A =
[[  55.47  165.74   86.79  267.56   25.42   67.01   -8.16   25.38   81.05
   214.27  -63.28   83.50  138.02  -66.75   37.96  269.85]
 [  45.68  -23.73  -26.23  196.64  136.80   66.11   45.56 -176.47   -2.18
    22.07    4.46  127.86  245.10  130.78   92.68  267.14]
 [  79.00   60.81  177.14  232.49   -2.05  206.24   15.38   20.79  106.77
    37.88   68.52 -104.24  215.79   74.44  273.63  214.07]
 [ -48.99  173.09   31.92  -57.40   73.59   10.06 -125.56  -48.09  235.50
   -66.72  197.94    5.41   75.38   60.67  -19.05  -32.73]
 [  -9.06  160.00   19.82  -22.51  198.49  -45.49  -61.70  -74.99  -42.36
   168.90  250.45  175.98   91.15   23.13  234.85    3.32]
 [ -71.36  146.11  142.93    5.02  168.48  -16.01   69.56   50.32  294.86
  -120.80  255.61  165.74   53.67   11.58  -50.00   90.94]]
A[0, 0] = 55.47
A[0, 5] = 67.01
A[1, 11] = 127.86
A[3, 6] = -125.56
A[4, 1] = 160.00
A[0, 13] = -66.75
A[:, 11] = [83.50, 127.86, -104.24, 5.41, 175.98, 165.74]
A[5, 0] = -71.36
A[5, 12] = 53.67
A[1, 0] = 45.68
A[5, 1] = 146.11
A[2, 2] = 177.14
A[0, 8] = 81.05
A[3, 2] = 31.92
A[:, 0] = [55.47, 45.68, 79.00, -48.99, -9.06, -71.36]
A[2] = [79.00, 60.81, 177.14, 232.49, -2.05, 206.24, 15.38, 20.79, 106.77, 37.88, 68.52, -104.24, 215.79, 74.44, 273.63, 214.07]
A[4, 5] = -45.49
A[0, 3] = 267.56
A[1, 2] = -26.23
A[0, 2] = 86.79
A[0, 6] = -8.16
A[1, 10] = 4.46
A[:, 2] = [86.79, -26.23, 177.14, 31.92, 19.82, 142.93]
A[:, 15] = [269.85, 267.14, 214.07, -32.73, 3.32, 90.94]
A[4, 15] = 3.32
A[2, 9] = 37.88
A[3, 15] = -32.73
A[5, 5] = -16.01
A[2, 7] = 20.79
A[4] = [-9.06, 160.00, 19.82, -22.51, 198.49, -45.49, -61.70, -74.99, -42.36, 168.90, 250.45, 175.98, 91.15, 23.13, 234.85, 3.32]
A[1, 12] = 245.10
A[4, 13] = 23.13
A[3, 11] = 5.41
A[5, 9] = -120.80
A[:, 7] = [25.38, -176.47, 20.79, -48.09, -74.99, 50.32]
A[3] = [-48.99, 173.09, 31.92, -57.40, 73.59, 10.06, -125.56, -48.09, 235.50, -66.72, 197.94, 5.41, 75.38, 60.67, -19.05, -32.73]

W = [ 66 -11  10  48 -10  38  46  -2 -11  43  19  52]
W[0] = 66
W[7] = -2
W[2] = 10

a =
array([[63, 39, 19,  6,  1,  0,  1,  0,  0,  0,  1,  4, 12, 32, 56, 69],
       [-1,  1,  1,  1, 10, 26, 51, 69, 65, 44, 20,  7,  2,  0, -1,  2],
       [40, 63, 71, 54, 29, 12,  3,  0,  0,  0,  0,  0,  0,  1,  6, 18],
       [33, 12,  3,  0,  1, -1,  0,  0, -1,  1,  5, 17, 37, 61, 71, 56]])
a[0][0]: 63
a[:, 9]: [0, 44, 0, 1]
a[0][5]: 0
a[:, 11]: [4, 7, 0, 17]
a[:, 1]: [39, 1, 63, 12]
a[1][8]: 65
a[1]: [-1, 1, 1, 1, 10, 26, 51, 69, 65, 44, 20, 7, 2, 0, -1, 2]
a[3][4]: 1
a[1][3]: 1
a[0][4]: 1
a[2]: [40, 63, 71, 54, 29, 12, 3, 0, 0, 0, 0, 0, 0, 1, 6, 18]
a[3][2]: 3
a[2][2]: 71
a[0][3]: 6
a[:, 10]: [1, 20, 0, 5]
a[1][1]: 1
a[1][15]: 2
a[1][0]: -1
a[0][13]: 32
a[3][15]: 56
a[2][9]: 0
a[3]: [33, 12, 3, 0, 1, -1, 0, 0, -1, 1, 5, 17, 37, 61, 71, 56]
a[2][0]: 40
a[0]: [63, 39, 19, 6, 1, 0, 1, 0, 0, 0, 1, 4, 12, 32, 56, 69]
a[1][2]: 1
a[2][10]: 0

grid =
[[ -8   4 -19  -8  -8  18]
 [-10 -62   4   1  18 -20]
 [-29 -12 -18  -8  15  16]
 [-57 -66  61  21  75 -36]
 [ -8 -20  18  -8  -4  -8]
 [ 10 -38  27  10   9 -32]]
Rows and columns are counted from 0.
(0, 0): -8
(4, 4): -4
(5, 2): 27
(0, 5): 18
(3, 0): -57
(2, 1): -12
(0, 3): -8
(2, 4): 15
(2, 5): 16
(4, 5): -8
(1, 5): -20
(1, 4): 18
(4, 3): -8
(5, 0): 10

x =
[[-27  17  18 -35 -12 -35  -2  13]
 [ 45   4 -14  60  31  75   1 -18]
 [-22  14  22 -33 -12 -35  -3  15]
 [ 52  -6  -8  57  29  59  -4 -13]
 [ 46  -5 -10  48  24  51  -3 -13]
 [ 47  -8 -13  53  25  61   1 -11]
 [ 52  -9 -10  58  29  63  -2 -10]
 [ 45  -4 -15  56  28  69   2 -14]
 [-26   9  19 -40 -19 -41   0  19]
 [-33   9  12 -43 -23 -36   5  18]
 [ 39  -4 -18  48  24  62   3 -15]
 [-35  11  10 -42 -19 -33   6  16]
 [-17 -21 -18 -46 -32 -42  15  11]
 [-13  -8  27 -38 -23 -54  -6  27]
 [-29  13  16 -38 -16 -36   1  15]
 [-27  13  17 -35 -15 -33   1  16]]
Rows and columns are counted from 0.
(0, 0) -> -27
(6, 3) -> 58
(10, 5) -> 62
(11, 4) -> -19
(5, 6) -> 1
(7, 0) -> 45
(2, 5) -> -35
(13, 3) -> -38
(14, 4) -> -16
(7, 2) -> -15
(8, 6) -> 0
(2, 2) -> 22
(2, 1) -> 14
(7, 7) -> -14
(6, 6) -> -2
(5, 1) -> -8
(1, 3) -> 60
(14, 0) -> -29
(12, 2) -> -18
(15, 4) -> -15
(14, 7) -> 15
(4, 2) -> -10
(9, 1) -> 9
(1, 0) -> 45
(2, 3) -> -33
(10, 7) -> -15
(14, 3) -> -38
(9, 3) -> -43
(15, 0) -> -27
(7, 1) -> -4
(5, 4) -> 25
(6, 4) -> 29
(11, 5) -> -33
(6, 0) -> 52
(4, 7) -> -13

m =
array([ -8.371,  -6.437,   6.366,  -7.210,  14.721,  -7.758,  -2.149,
        18.637,  -0.727,   2.667,   0.702,   5.777, -10.149, -12.376,
        10.902,  19.024])
m[0]	-8.371
m[7]	18.637
m[-14]	6.366
m[-13]	-7.210
m[4]	14.721
m[8]	-0.727
m[-15]	-6.437
m[5]	-7.758
m[-7]	2.667
m[6]	-2.149
